Each row below holds a small network's activations on one input, seen along a few directions.
In each table, some parts of the input vary, and every possible input appears once, in random order.
A made-up example of a description, with smaller parts first: one of 2 separate values, together with either a single point or one of 9 places along a line or (one of 4 places along a line, together with one of 5 places around a ring).
Shared parts are said once, and a part with two or three values counts as separate values.
In the rows, 128 means zero.

Other details of the inputs shift rows strongly along three fixed directions, in all tables alike. That doesn't count.

Rows:
R1: [140  78 165 162  70 213  95  88 126 176 144 213]
R2: [151 118 131 150  77 202 101 100 128 172 137 174]
R3: [162 128 138 131 148 154 119 129 122 144 135 121]
R4: [177 179 117 110 142  96 199 141  99 138 125 105]
R5: [ 42 109 155  97 130  89 173 136 146  80 130 122]
R6: [ 72  98 186  90 119  96 171 161 142  68 143 123]
R7: [169 151  84 154 123 154  83 130 125 158 109 113]
R8: [159 159  89 135 150 120 129 134 120 160 130  89]
R9: [110 105 141 133 177 130 169 118 114 146 131 147]
R10: [110 114 141 134 179 141 171 122 125 139 142 155]
R11: [ 89 113 144 118  98 103 128 147 149  75 127 128]
R12: [111 169  83 108  96  80  76 141 142  94  95  88]
R13: [119 144 104 113  82  81  80 139 159  97 137 100]
R14: [ 88  89 178 123  30 161  98  97 161  96 148 185]
R15: [ 96 123 115 118  88  99  71 127 142  95 107 130]
R16: [156 144 114 131 172  96 176 148  97 135 107  95]
R17: [115 121 138 135 178 142 169 131 112 128 128 152]
R18: [148 118 149 118 168 121 168 148 103 142 126 111]
R19: [188 157  74 144 130 114  77 124 120 171 124  96]
R20: [135 126 146 119 167 140 172 150 110 142 129 108]
R21: [115  99 160 141 165 153 175 114 124 137 159 144]
R22: [174 143  99 157 126 156  80 117 129 148 119 126]
R23: [115 161  96 107  99  75  74 121 157  92 117  96]
R24: [133 127 124 145 157 158 119 110 119 137 124 148]
Each input here is: one of 4 separate values, together with either a single point or one of 5 places around a ring.
The inputs of R2 and R1 match in every part but the choice among 4 separate values. If R20 is changed in the same way as R2 into R1, which row does it become?
> R18
List by row number the other rows that have the choice among 4 separate values in common with R22.
> R3, R14, R21, R23, R24
List by row number the other rows that have the choice among 4 separate values in common with R13.
> R4, R6, R10, R11, R17

Rows:
R25: [ 73 102 173  98  41  93 113 123 154  60 126 140]
R26: [ 60  67 175 135 138 160 159 120 128 110 134 181]
R27: [165 141 100 150 147 168  79 123 118 165 109 141]
R28: [168 112 144 154  97 197 111 104 121 172 143 194]
R29: [140 163 133 110 143 111 218 137 101 124 122 106]
R30: [155 162  75 119  79  95  13 143 152 107 104  86]
R31: [ 62  61 175 140 137 156 162 122 139 116 144 171]
R32: [ 93 154 103  89  93  49  96 157 147  81  99  73]
R33: [ 78 103 171  90  28  88 118 142 162  72 147 136]
R34: [162 135  90 164 142 157  87 114 126 172 128 133]
R35: [115 132 121 134 161 113 165 129 116 122 124 126]
R36: [197 135 121 145 116 161  92 113 114 170 129 130]
R37: [122 140 130 117 182  99 185 147 104 112 111 108]
R38: [120 128 102 145  68 136  25 115 163 107 121 145]
R39: [152 156 147 107 149 117 210 149 107 118 132  94]
R40: [ 93 129 152  96  46 103 121 142 157  77 136 108]
R41: [132 143 119 120 188  98 179 142 116 132 135  94]
R42: [122 129 130 132 164 119 162 136 117 117 118 125]
R43: [128 139 118 121 182  98 180 146 104 134 115  97]
R44: [ 83  93 153 139 156 153 165 111 129 125 142 170]
R45: [157 152 132 110 139  94 206 142 101 145 132 110]
R46: [107 159 105  92 102  48  95 151 158  65 120  72]
R47: [142 137 143 113 149  92 206 132  98 136 124  99]
R48: [129 158 119 116 191 100 179 128 112 123 124 108]
R49: [173 144  95 144 167 139 108 137 111 167 120 106]
R50: [102 167  99  95 100  48 101 142 153  65 110  84]
R51: [122 122 142 119 168 127 150 149 117 123 121 116]
R52: [162 138  98 149 152 162  76 109 133 176 141 131]
R53: [169 154  83 151 163 135 118 123 109 163 110 120]
R54: [127 174 109  83  52  43 126 145 137  84 113  94]
R55: [181 152 105 148 102 175 110 113 121 176 130 131]
R56: [105  83 139 159 126 200  82  88 149 164 153 189]
R57: [111 138  93 131  75 130  25 100 164 120 123 143]
R58: [190 150  90 152 169 145 101 134 115 164 119 108]
R59: [ 99 116 122 123  65 135  15 111 180  98 138 142]
R60: [180 151  91 143 168 147  97 138 110 179 115 105]
R61: [ 68  58 183 139 141 160 158 129 140 114 151 166]
R62: [190 132 117 147 112 158  93 112 115 179 132 127]
R63: [ 83  70 194 129 105 157 177 104 122 119 142 183]
R64: [ 81  87 162 133 153 161 159 125 120 129 126 169]
R65: [114 139 121 119 181  92 190 136 117 126 130 102]
R66: [ 68  63 181 141 142 158 159 126 140 112 158 167]
R67: [121  76 150 168 125 204  80 109 145 145 152 184]
R68: [203 181  98 140 127 158 131 122 107 165 117 117]
R69: [154 134 153 111 125 118 180 142 113 130 141 128]
Describe the family of inputs behind these rows.
> one of 5 places around a ring, together with either one of 3 separate values or one of 6 places along a line
The inputs of R35 and R67 match in every part but the place on the ring of 5. If R26 is changed in the same way as R35 into R67, which row does it become?
> R30
List by row number the other rows that have the place on the ring of 5 in common with R66.
> R33, R40, R41, R49, R52, R60, R61, R62
A walk changes only the place on the ring of 5. It starts at R52 and steps to R59. List the rest of the walk in order.
> R48, R57, R56
Change only the place on the line of 6 in R38. List by row number the other rows that result.
> R27, R37, R42, R48, R50
List by row number the other rows that have the place on the ring of 5 in common with R32.
> R31, R34, R43, R45, R47, R55, R56, R65

Rows:
R70: [149 166 113 102  86  77 117 137 134 106 120  94]
R71: [108  83 162 156 153 202 138 126 106 136 106 189]
R72: [118 110 137 126  48 137  75 118 149 122 132 144]
R73: [115 130 135 105  62  90 109 132 145  99 126 116]
R74: [164 182  95 108  84  95 102 131 137 121 123  92]
R75: [118  95 167 137 202 156 200 131 111 140 155 143]
R76: [144 147 114 136 203 120 196 124  93 154 118 126]
R77: [173 146  80 163 148 161  87 104 113 185 115 146]
R78: [177 163 101 135 201 127 162 143 109 160 135  87]
R79: [139 119 108 170 129 205  84  91 136 169 134 183]
R80: [ 82 127 146 111 165  94 207 129 117  92 124 130]
R81: [100 117 130 109  99  90  88 142 156  94 132 104]
R82: [213 182  85 141 129 143 111 117 112 177 125 108]
R83: [180 185  61 145 145 138  88 110 121 165 112 118]
R84: [ 79 106 185 105 116 120 212 135 133  90 150 140]
R85: [ 99 169 118  97 164  54 201 142 117  85 113  86]
R86: [114  94 130 161 130 183 102  99 128 161 131 183]
R87: [153 130 130 133 224 123 206 148  91 164 133  95]
R88: [149  95 149 157 114 194 121 106 118 178 145 176]
R89: [138 105 111 170 127 197  78  93 126 179 125 181]
R90: [140 156 101 117 122 106  86 138 148 118 133  92]
R91: [120 124 152 107  66 117 109 159 128  82  98 119]
R92: [ 89  80 173 125  68 147 122 117 145 114 146 169]
R93: [103 102 129 127  73 126  39 126 168 105 138 134]
R94: [103 110 145 113 152  98 155 147 130 113 134 102]
R95: [115 124 155 111 103 115 161 128 130 105 139 132]
R96: [158 135 131 132 213 126 186 141 102 153 138 105]
R97: [ 69  90 145 133  91 138  99 109 151 106 128 172]
R98: [172 187  88 101  91  61 110 142 126 117 109  71]
R99: [116 135 122 107 136  72 132 153 134 103 126  81]
R100: [ 41  44 222 113 135 150 173 163 133  63 129 155]
R101: [131 153  98 115  86  95  49 136 163 101 128  89]
R102: [154 134 107 157 162 167 118 104 114 168 124 160]
The inputs of R101 and R82 match in every part but one. If R94 is changed in the same way as R101 into R82, which row does it become?
> R88
Describe the family of inputs behind these rows.
> one of 3 separate values, together with either a single point or one of 10 places along a line
List by row number the other rows that have the choice among 3 separate values in common with R86.
> R71, R76, R77, R79, R80, R83, R85, R89, R97, R102

Rows:
R103: [150 163  99 123 163 108 138 147 128 132 123  93]
R104: [ 95  71 163 151 133 185 135 106 137 142 168 174]
R105: [135 125 122 139  71 156  67 132 140 127 128 155]
R106: [ 99 118 120 124  80 120  62 133 164 121 129 131]
R107: [127 155 132 106 112  82 175 139 126  98 127  89]
R108: [ 58  97 145 146 143 145 179  97 125 114 128 176]
R109: [ 57  56 189 128 123 140 135 127 160  80 144 166]
R110: [ 72  66 196 133  84 187 117 115 137 103 147 197]
R111: [122  87 185 132 186 183 222 121  86 160 134 167]
R112: [114 169  89 128 189  95 198 126 105 130 102 122]
R113: [143 151 113 106 187  94 163 149  99 132 107  78]
R114: [153 144 122 129 102 147  90 122 136 129 115 125]
R115: [155 153 128 125 157 104 197 150  89 129 124  96]
R116: [150 148 107 126  91 137 101 121 139 141 139 137]
R117: [125 153 126 101 109  76 176 135 123 102 138  92]
R118: [118 141 118 119 120  95 121 137 142 102 130  89]
R119: [183 161 107 133 132 146 113 115 109 181 120 123]
R120: [ 67  91 148 153 144 190 138  81 128 134 128 208]
R121: [122 100 116 142  88 148  54 122 144 133 125 130]
R122: [101 122 123 111  93  87  82 126 160  91 141 121]
R123: [129 159 121 107  98  98 137 142 140 103 123 108]
R124: [139 160 118 109 184  89 168 143 107 143 118  81]
R125: [170 148 102 141 173 115 116 143 106 144 122 108]
R126: [189 150  81 157 170 174  99 119 119 194 141 134]
R127: [ 79  62 188 149 165 173 182 132 115 122 156 165]
R128: [121 124 123 133 100 157  50 113 156 124 132 138]
R129: [ 54 129 125 112 120  66 152 114 140  69 109 142]
R130: [120  79 160 140 193 152 178 128 105 151 134 153]
R131: [140 125 113 137 121 118  77 121 140 148 128 127]
R132: [159 123 106 161 132 166  76 121 138 153 128 122]
R133: [207 155  95 160 149 182 113 125 114 187 118 135]
R134: [ 85 124 127 106  95  89  95 154 168  69 119 102]
R135: [ 88 133 146  95  71  63 154 140 141  85 127  97]
R136: [154 158 113 120 188  84 169 142 115 126 124  88]
R137: [166 130 106 140 104 164  91 126 122 166 116 144]
R138: [149 158 109 121 170 109 126 149 106 127 117  92]
R139: [132  93 177 138 184 165 229 109  99 156 163 179]
R140: [178 151 102 131 133 121 145 134  98 157 112  98]
R141: [161 152 131 121 169  95 192 148  90 126 120 109]
R142: [159 143 119 133  97 131  95 115 137 133 128 137]
R143: [164 140 110 142 101 158  94 119 130 176 128 146]
R144: [190 145  88 166 175 178  91 137 107 186 126 133]
R145: [105 118 128 123  94 133  53 128 164  96 121 122]
R146: [ 96 121 146  89  84  62 142 145 134  74 112 110]
R147: [128 147 133 111 116  84 171 146 127  93 117  85]
R148: [120 135 147 104 126  76 180 136 119 115 126 114]
R149: [ 89  85 194 120 146 172 206 108 117 127 162 180]
R150: [ 94 131 124 102  94 101  81 126 157  90 138 114]
R151: [152 120  99 145 131 162  73 131 130 165 119 135]
R152: [169 149 117 138 110 170  89 107 128 156 127 141]
R153: [145 118 129 141  76 148  66 115 151 122 123 151]
R154: [ 80 120 132 108  79  75 101 139 156  90 129  95]
The inputs of R116 and R117 match in every part but one. If R133 is changed in the same way as R116 into R117, which row does it become?
> R147
Describe the family of inputs behind these rows.
> one of 4 separate values, together with either a single point or (one of 2 separate values, together with one of 6 places around a ring)
Change only the choice among 4 separate values in R113. List by row number the other rows that result.
> R121, R130, R151
List by row number the other rows that have the choice among 4 separate values in common with R152.
> R110, R111, R113, R114, R119, R120, R124, R128, R138, R145, R149, R150
Change only the choice among 4 separate values in R124. List by row number the other rows that result.
> R106, R131, R154
Change only the choice among 2 separate values in R142. List by row number the other rows that result.
> R136
